A small network was shown many inputs. Here are its activations along a few directions, one row for each input.
In each table, some parts of the input vary, and every possible input appears once, in random order.
Descriptions start from the smaller parts, as in this example, which fits no table here: line(6) and (point or ring(9) or (values(3) and ring(8))).
Shared parts are said once, and a part with two or three values counts as separate values.
In the rows, 128 means zero.

Other details of the inputs shift rows strongly along two fixed directions, in all tables alike. That doesn't count.

Rows:
x1: 105, 142, 129, 129, 114, 126, 108, 88, 127, 117, 140, 102, 197
x2: 88, 157, 135, 169, 133, 179, 210, 84, 116, 96, 97, 71, 131
x3: 197, 116, 155, 154, 172, 125, 153, 204, 139, 131, 130, 211, 19
x4: 135, 114, 121, 96, 133, 99, 94, 135, 142, 119, 148, 141, 135
x5: 159, 135, 146, 132, 170, 135, 160, 155, 152, 110, 145, 156, 91
x6: 164, 52, 83, 70, 152, 72, 98, 166, 144, 122, 125, 200, 82
x7: 118, 82, 85, 99, 117, 94, 94, 102, 121, 122, 118, 145, 173
x8: 121, 158, 146, 135, 142, 145, 157, 117, 137, 109, 135, 98, 115
x9: 82, 113, 104, 117, 105, 124, 129, 84, 110, 110, 108, 91, 172
x10: 116, 192, 158, 179, 123, 199, 189, 107, 122, 120, 123, 92, 163
x11: 168, 136, 158, 173, 146, 141, 151, 161, 126, 131, 124, 173, 76
x12: 185, 124, 140, 124, 175, 147, 167, 188, 164, 160, 139, 169, 51
x13: 104, 198, 156, 164, 118, 194, 186, 109, 119, 119, 118, 67, 135
x14: 143, 99, 115, 73, 135, 81, 78, 144, 142, 124, 149, 150, 117
x15: 98, 154, 125, 112, 91, 140, 105, 109, 113, 132, 130, 87, 176
x16: 144, 152, 137, 133, 136, 154, 149, 151, 133, 128, 135, 139, 121
x17: 143, 98, 123, 105, 107, 79, 61, 154, 113, 145, 129, 162, 102
x18: 108, 70, 83, 94, 124, 93, 97, 102, 133, 150, 119, 123, 161
x19: 162, 154, 181, 206, 168, 177, 213, 162, 140, 149, 120, 142, 39
x20: 85, 174, 154, 178, 89, 154, 134, 91, 93, 128, 110, 69, 149
x21: 118, 102, 112, 92, 126, 91, 78, 113, 146, 154, 149, 114, 165
x22: 118, 112, 122, 123, 88, 91, 59, 128, 105, 142, 128, 137, 149
x23: 110, 82, 83, 95, 117, 92, 96, 108, 120, 119, 120, 139, 167
x24: 100, 154, 123, 119, 91, 141, 105, 110, 116, 132, 132, 95, 184
Description of these inputs: line(4) and (point or line(5)).
Question: The inputs of x15 and x14 match in every part but the line(4) part. If x12 is changed in the same way as x15 into x14, which row does it become?
Answer: x21
Question: Which other rows agree with x11 in the line(4) part? List them by row number.
Answer: x3, x17, x19, x20, x22
Question: Which other rows agree with x7 in the line(4) part? List them by row number.
Answer: x2, x6, x9, x18, x23

Rows:
x25: 110, 157, 130, 146, 118, 156, 157, 102, 113, 109, 110, 100, 145
x26: 60, 160, 125, 129, 86, 151, 127, 56, 117, 118, 125, 38, 216
x27: 151, 99, 104, 96, 128, 107, 106, 142, 133, 130, 121, 157, 108
x28: 160, 105, 122, 91, 106, 91, 56, 152, 121, 159, 135, 165, 123
x29: 154, 147, 148, 162, 160, 159, 187, 138, 135, 107, 117, 149, 90
x30: 67, 169, 135, 143, 97, 145, 123, 57, 111, 103, 134, 52, 223
x31: 124, 99, 108, 100, 114, 85, 83, 132, 112, 116, 125, 144, 121
x32: 154, 109, 130, 75, 117, 87, 56, 153, 137, 158, 152, 151, 123
x33: 140, 135, 134, 145, 160, 167, 199, 153, 141, 128, 121, 134, 89
x34: 64, 153, 128, 150, 82, 154, 127, 65, 110, 117, 124, 64, 232
x35: 143, 135, 143, 154, 162, 162, 190, 146, 145, 122, 128, 147, 100
x36: 152, 95, 105, 109, 140, 104, 107, 135, 136, 140, 126, 164, 119
x37: 127, 105, 101, 69, 123, 87, 78, 128, 136, 125, 139, 132, 141
x38: 128, 138, 129, 124, 134, 143, 154, 141, 130, 109, 125, 134, 119
x39: 150, 122, 117, 115, 108, 95, 62, 144, 121, 159, 139, 153, 133
x40: 137, 78, 104, 92, 119, 81, 83, 144, 128, 133, 123, 157, 104
x41: 74, 187, 146, 149, 84, 152, 102, 81, 110, 137, 136, 45, 203
x42: 127, 99, 103, 89, 116, 90, 75, 133, 128, 124, 139, 153, 163
x43: 127, 122, 140, 150, 137, 124, 144, 127, 124, 113, 120, 139, 110
x44: 134, 122, 129, 129, 158, 136, 155, 126, 150, 137, 136, 122, 124
x45: 150, 166, 159, 159, 142, 164, 159, 171, 133, 131, 134, 140, 86
x46: 129, 109, 121, 120, 97, 78, 49, 139, 114, 160, 139, 144, 134
x47: 130, 108, 102, 81, 116, 97, 85, 143, 122, 114, 136, 150, 140
x48: 109, 154, 164, 164, 98, 147, 129, 115, 105, 141, 122, 101, 136
x49: 124, 95, 93, 69, 125, 89, 79, 123, 140, 142, 138, 127, 144
x50: 147, 140, 148, 148, 174, 157, 191, 136, 157, 122, 134, 132, 91
x51: 152, 129, 135, 160, 163, 157, 187, 136, 139, 134, 117, 142, 96
x52: 144, 144, 145, 147, 153, 170, 199, 154, 143, 110, 123, 139, 83
x53: 156, 167, 164, 170, 146, 162, 169, 168, 138, 137, 140, 147, 86
x54: 152, 83, 99, 90, 124, 85, 75, 135, 135, 136, 130, 168, 133
x55: 159, 115, 114, 101, 114, 94, 57, 160, 123, 154, 135, 161, 112
x56: 145, 149, 159, 137, 123, 150, 137, 156, 127, 141, 136, 140, 113
x57: 135, 138, 140, 129, 152, 134, 151, 126, 145, 112, 137, 127, 121
x58: 123, 91, 109, 105, 113, 75, 66, 123, 113, 120, 131, 150, 143
x59: 132, 111, 105, 73, 126, 90, 82, 131, 133, 116, 143, 134, 133
x60: 144, 157, 151, 140, 136, 132, 123, 144, 141, 146, 149, 125, 113
x61: 136, 123, 116, 132, 141, 143, 158, 129, 129, 137, 113, 127, 111
x62: 108, 146, 123, 146, 121, 158, 159, 99, 118, 126, 109, 98, 145
x63: 117, 82, 96, 94, 112, 82, 78, 125, 120, 142, 121, 138, 130
x64: 149, 140, 152, 145, 167, 155, 185, 136, 157, 114, 135, 132, 93
x65: 67, 166, 132, 151, 88, 152, 128, 69, 101, 101, 128, 68, 227
x66: 143, 128, 157, 173, 156, 152, 189, 139, 137, 114, 117, 144, 75
x67: 137, 124, 140, 161, 158, 154, 195, 145, 132, 130, 110, 131, 67
x68: 141, 93, 100, 79, 145, 99, 107, 141, 148, 147, 137, 136, 116
x69: 140, 142, 139, 146, 158, 169, 199, 152, 142, 119, 122, 138, 85
x70: 70, 167, 128, 158, 84, 149, 121, 52, 93, 105, 116, 62, 228
x71: 146, 132, 142, 158, 168, 165, 199, 150, 146, 129, 127, 144, 97
x72: 153, 154, 143, 152, 156, 162, 188, 145, 127, 98, 116, 143, 76
x73: 95, 144, 137, 153, 113, 141, 150, 103, 108, 109, 110, 97, 137
x74: 144, 105, 122, 111, 111, 83, 55, 162, 119, 153, 135, 157, 101
x75: 136, 79, 110, 118, 138, 92, 106, 137, 131, 148, 126, 154, 113
x76: 58, 142, 130, 168, 90, 142, 130, 56, 101, 128, 112, 61, 206
Question: What is each input in this table made of?
Answer: line(4) and (values(3) or (values(2) and line(5)))
Question: The inputs of x71 and x44 match in every part but the line(4) part. If x69 is changed in the same way as x71 into x44, which row does it become?
Answer: x49
Question: Which other rows agree with x31 in the line(4) part? List them by row number.
Answer: x40, x43, x46, x48, x58, x63, x66, x67, x73, x74, x75, x76
Question: Change only the line(5) part in x52. List by row number the other rows that result.
Answer: x33, x38, x47, x69
Question: Change only the values(3) part in x53. List by row number the other rows that result.
Answer: x45, x56
Question: Which other rows agree with x36 in the line(4) part? List them by row number.
Answer: x25, x27, x28, x29, x39, x51, x54, x55, x61, x62, x70, x72
